Each row below holds a small network's activations on one input, seen along a few directions.
Each table varies a few parts of the input and shows all the possible inputs, shuffled.
A made-up example of a description, with smaller parts first: ring(8) and (point or line(9) or (values(2) and line(6))).
Shared parts are said once, and a part with two or three values counts as separate values.
(in the rows, 128 means zero)

Other details of the inputs vary at random and push rows far along three fixed directions, the same in every table; ignore that.

Table:
x1: [119 111 128 172 136 172 157  63 107 178 170 103 132 161 138]
x2: [ 86 139 119 135 153 164 155 111 126 197 156  83 156 165 108]
x3: [158 121 118 131 105 102 142  76 117 148 122 156 134 110 112]
x4: [123 139 115 110 119 123 124 184 161 114 109 104 102 151 212]
x5: [146 135 127  92 123  78 158 135 129 138 117 164 142  71  84]
x6: [120 140 117 108 121 119 119 186 164 116 106 105  99 154 207]
x7: [156 117 118  98 130  81 146 126 120 109 119 155 135  77  85]
x8: [121 146 133  99 115 115 111 211 181 142 116 129 116 160 195]
x9: [144 136 124  97 118  75 153 136 138 142 120 163 146  77  78]
x10: [153 118 118 102 125  77 138 126 128 110 122 152 136  81  80]
x11: [142 124 172 181 140 187  55  96  80  33 106 153 119 115 127]
x12: [152 112  90  95 124  71 155 108 130 123  97 131 134  72  87]
x13: [148 113  95  99 119  77 148 108 131 121 100 125 134  82  85]
x14: [121 140 168 151 132 161 102 144 108 109 142 149 127 133 117]
x15: [125 131 140 105 121 124 131 209 147 128 141 141 101 135 185]
x16: [136 162 200 169 132 191  42 106  94  66 102 170 145 125 117]
x17: [106 113 131 152 150 159 136 119 110 133 167 100 131 157 100]
x18: [135 124 176 183 133 176  42  95  92  34 108 151 118 124 115]
x19: [164 120 115 124 111  95 150  75 120 150 119 159 131  94 115]
x20: [ 89 139 120 135 149 167 156 110 122 192 156  83 156 158 116]
x21: [118 140 119 108 113 120 115 188 170 113 107 103  99 163 204]
x22: [ 78 130  94 141 144 153 159  92 139 177 150  61 146 175 103]
x23: [135 114 127 108 130 123 125 198 142 103 144 130  94 142 183]
x24: [ 96 108 107 174 130 162 154  69 114 194 175 102 140 191 118]
Description of these inputs: line(4) and (point or ring(5)).
Change only the ring(5) part in x18. List by row number the other rows that result. -> x8, x9, x10, x22
Which other rows agree with x1 in the line(4) part? List them by row number. -> x4, x11, x15, x20, x23
Change only the line(4) part in x3. List by row number the other rows that result. -> x1, x19, x24

Table:
x25: [156 130 142 122 105 104 112 147 137 102 107 154 108 104 152]
x26: [142 119 142 139 121 125  94 137 135 112 123 149 119 130 150]
x27: [134 107  93  94 121  85 165 144 147 184 134 114 131 136 130]
x28: [150 145 146 118 116 110 108 137 135 114 105 168 131  96 137]
x29: [147 142 156 123 125 127 114 137 129 115 109 151 128 118 141]
x30: [142 134 121 116 118 116 101 140 130  87  93 146 122 105 142]
x31: [102 124 128 142 152 161 146 135 122 139 165  93 129 158 132]
x32: [124 119 129 150 141 159 142  77  91 146 153 134 150 122  85]
x33: [145 135 110 141 125 111 150  13  97 116 112 144 170  83  50]
x34: [126 138 132 155 136 137 133  66 104 115 144 148 132 131 104]
x35: [128 114  91  93 109  77 180 144 143 185 122 115 128 116 124]
x36: [120 126 105 128 145 120 153  45 105 131 114 113 170  82  39]
x37: [150 129 164 142 110 132  93 139 120  85 105 160 106 116 152]
x38: [150 124 145 134 123 127  95 134 132 105 121 145 120 129 146]
x39: [121 144 174 162 138 177  85 129 119 105 132 142 123 143 154]
x40: [158 125 142 115 121 109 119 136 127  98 120 166 116  89 141]
x41: [149 127 142 123 108 106 114 144 137 103 107 157 108 100 146]
x42: [139 126 117 118 105 104 125 153 163 121 131 139 114 156 175]
x43: [141 137 130 118 126 116 109 133 133  87  99 130 125 107 141]
x44: [114 132 140 147 139 166  94 124 106  95 116 116 124 145 140]
x45: [103 119 137 152 143 162 103 150 136 125 153 105 119 178 147]
x46: [104 128 104 121 141 129 178 114 128 209 149  98 153 148 105]
x47: [122 126 111 110 113  94 144 179 158 133 121 122 107 128 151]
x48: [138 138 114  92 112  94 141 186 162 157 115 146 118 127 176]
x49: [143 142 141 140 100 109 108 116 126  88 113 164 102 125 142]
x50: [140 135 122 119 119  98 139 122 128 115 111 135 133  91  93]
x51: [128 125 109  96 108  88 144 197 153 136 116 123 105 131 160]
x52: [120 127 136 148 156 158 147  73  88 128 150 118 155 117  57]
x53: [127 124 110  99 126  96 150 183 154 132 134 130 113 122 158]
x54: [141 145 127  95 126  97 147 111 128 131 109 141 154  84  74]
x55: [107 123 117 147 140 163 139 117 132 156 146  78 124 170 158]
x56: [112 125 142 175 141 198  93  97 101 117 135 115 125 163 146]
x57: [151 116 119 117 129 105 142  90 121 145 123 133 147 108  83]
x58: [108 128 155 161 151 183 106 129  93 106 151 124 126 158 129]
x59: [145 121 141 137 120 132  89 136 124 110 118 155 122 134 144]
x60: [ 78 120 116 159 138 172 144 149 128 163 164  82 118 189 138]
x61: [110 137 117  95 129 109 153 172 163 155 136 109 126 135 143]
x62: [128 148 142 119 126 124 110 132 129 111 116 151 140 101 110]
x63: [119 118  99 112 125 125 151 150 142 166 127  94 115 155 172]
x64: [108 123 140 148 143 162 105 149 136 122 153  99 119 178 148]
x65: [143 123 117 106 127  99 127 119 122 127 117 140 145 106  84]
x66: [122 124 127 157 142 167 132  70 104 139 131 103 138 139 107]
x67: [117 116 131 130 132 150 134 171 126 148 158 112 107 169 183]
x68: [123 117 105 116 110 107 154 156 145 167 132 121 117 136 149]
x69: [125 106  86 102 128  87 178 118 154 191 145  99 138 128 105]
x70: [ 91 111  85 139 145 150 178  97 133 203 161  61 138 167 125]
x71: [115 131 151 154 131 151 104 139 124  98 129 127 115 137 132]
x72: [134 126 143 142 112 126 109 133 126 113 121 147 115 120 141]
x73: [102 147 148 135 138 163 113 163 140 130 146 103 124 166 159]
x74: [130 121 112 100 125 107 143 183 147 129 132 134 113 130 161]
x75: [143 149 144 101 118 110 107 154 128 104 100 160 134 101 125]
x76: [133 135  90  82 124  74 194 127 159 198 128 111 150 103 112]
x77: [140 126 161 148 134 162 104 132 107  99 141 142 114 136 153]
x78: [132 131 147 133 139 135 115 135 120  89 129 148 123 108 124]
x79: [148 134 140 117 113 106 115 155 132  90 102 148 112 104 129]
x80: [101 130 143 172 149 185  94  94 101  98 131 108 134 149 119]
x81: [140 130 158 149 133 159 102 127 111  99 142 140 117 132 154]
x82: [ 93 123 115 146 153 171 143 116 123 146 147  68 129 175 132]
x83: [108 120 124 157 147 160 122  79  99 142 147 116 156 143  65]
x84: [152 124 130 121 123 109 133 105 114 119 125 162 134  83 107]
x85: [139 150 141 128 109 116 125  90 128 108 117 161 148 114 109]
x86: [136 145 117  99 122  99 139 117 128 137 107 152 156  83  79]
x87: [130 122 143 133 133 131  97 138 135  98 126 136 122 131 126]
x88: [114 115 100 117 129 125 151 144 153 163 133  88 113 149 167]
x89: [141 121 117 112 137 105 144  91 121 134 123 127 152 103  60]
What is each input in this table made of? -> values(5) and (point or (values(2) and ring(6)))
Changing only the values(5) part turns x82 into x89. The same change can be made to x80. Which row results? -> x45
Changing only the values(5) part turns x34 into x85. The same change can be made to x78. Which row results? -> x61
Change only the values(2) part in x89. List by row number the other rows that result. -> x57
Which other rows agree with x47 in the values(5) part? List them by row number. -> x25, x35, x37, x41, x49, x50, x51, x60, x68, x71, x72, x79
Change only the values(2) part in x40. List by row number the other rows that result. -> x78

Table:
x90: [127 137 141  95 122 115 108 224 160 108 121 138 103 139 187]
x91: [160 139 183 166 116 152  52 107 101  42 102 189 114 106 140]
x92: [ 93 127 119 105 135 134 143 223 166 155 149  86 106 173 182]
x93: [145 127 121 104 105  97 125 174 155 130 115 144 104 132 187]
x94: [126 136 135  94 121 110 113 219 158 110 116 133 106 130 172]
x95: [130 135 116  80 126  87 150 184 158 143 124 128 127 115 130]
x96: [153 128 140 129 116 118  93 129 128  83 104 157 115 109 144]
x97: [145 119  94  97 122  83 166 110 139 157 116 123 137  98 110]
x98: [125 134 137  95 123 109 112 222 161 109 117 131 102 138 178]
x99: [160 148 205 187 122 183  29  85  77  18  97 198 119 102 133]
x100: [149 134 141 147 133 134 113  41  86  98 107 155 157  76  56]
x101: [ 91 121 141 190 150 207 113  86  98 147 165  93 134 191 126]
x102: [142 134 129 124 116 117 124 119 128 119 114 142 125 115 137]
x103: [127 134  99  74 127  76 170 175 159 157 126 118 137 104 116]
x104: [ 66 104  89 151 148 166 193 130 145 234 202  40 124 223 150]
x105: [152 134 157 144 119 141  82 125 118  81 102 160 116 118 154]
x106: [136 116  76  97 125  74 200  75 129 178 128 117 157  88  61]
x107: [125 136 121  83 120  92 130 228 170 121 117 124 104 133 179]
x108: [ 88 121 169 221 161 246  89  66  69 122 176 103 134 196 118]
x109: [133 117  75  91 124  72 190  89 139 175 121 112 151  92  81]
x110: [145 125 144 136 118 129 102 142 127  99 122 148 109 131 161]
x111: [ 89 111 110 162 147 171 162  99 118 178 178  75 133 183 117]
x112: [127 138 130  91 125 103 124 214 163 118 124 131 109 135 170]
x113: [147 130 150 137 118 135  99 139 127 100 116 153 109 125 166]
x114: [151 128 111 123 121  97 144  53 109 129 106 149 160  73  52]
x115: [129 137 139  98 124 109 110 212 158 102 114 137 105 127 166]
x116: [ 59 121 144 220 169 251 119  60  85 158 190  59 142 224 113]
x117: [155 134 128 129 123 111 125  57 103 109  99 157 154  72  67]
x118: [146 116  82  95 122  69 182  70 129 170 118 124 160  79  56]
x119: [150 132 130 142 129 123 136  24  87 127 109 156 171  70  37]
x120: [126 134 123  79 122  96 135 230 175 130 124 125 108 132 183]
x121: [ 97 118 119 159 144 171 149 106 116 161 164  84 127 176 132]
x122: [ 86 131 121 121 146 148 146 191 152 159 162  82 120 180 159]
x123: [141 119  90  98 117  77 179 109 139 177 127 130 140 100 103]
x124: [153 123 110 117 126  98 158  62 107 139 114 146 156  71  64]
x125: [135 128 162 168 133 171  76 106 100  86 124 146 122 139 140]
x126: [138 125  93 106 121  85 176  75 127 162 118 129 156  89  72]
x127: [157 140 177 162 115 150  54 109 105  49  99 183 116 112 142]
x128: [ 69 113 108 167 152 185 170 106 125 199 189  56 129 210 138]
x129: [120 141 152 125 131 140  97 187 135  94 122 132 114 134 153]
x130: [142 122 100 104 114  83 164 102 137 161 121 130 142 102 100]
x131: [141 132 165 163 125 161  71 111 108  79 115 154 120 134 143]
Changing only one part turns x91 into x123. The same change can be made to x96. Which row results? -> x125
What is each input in this table made of? -> ring(6) and (values(2) or ring(5))
Change only the ring(5) part in x119. List by row number the other rows that result. -> x97, x105, x113, x124
Which other rows agree with x104 in the ring(6) part? List them by row number. -> x95, x98, x110, x118, x130, x131
Change only the ring(6) part in x95. List by row number the other rows that result. -> x90, x103, x112, x120, x122
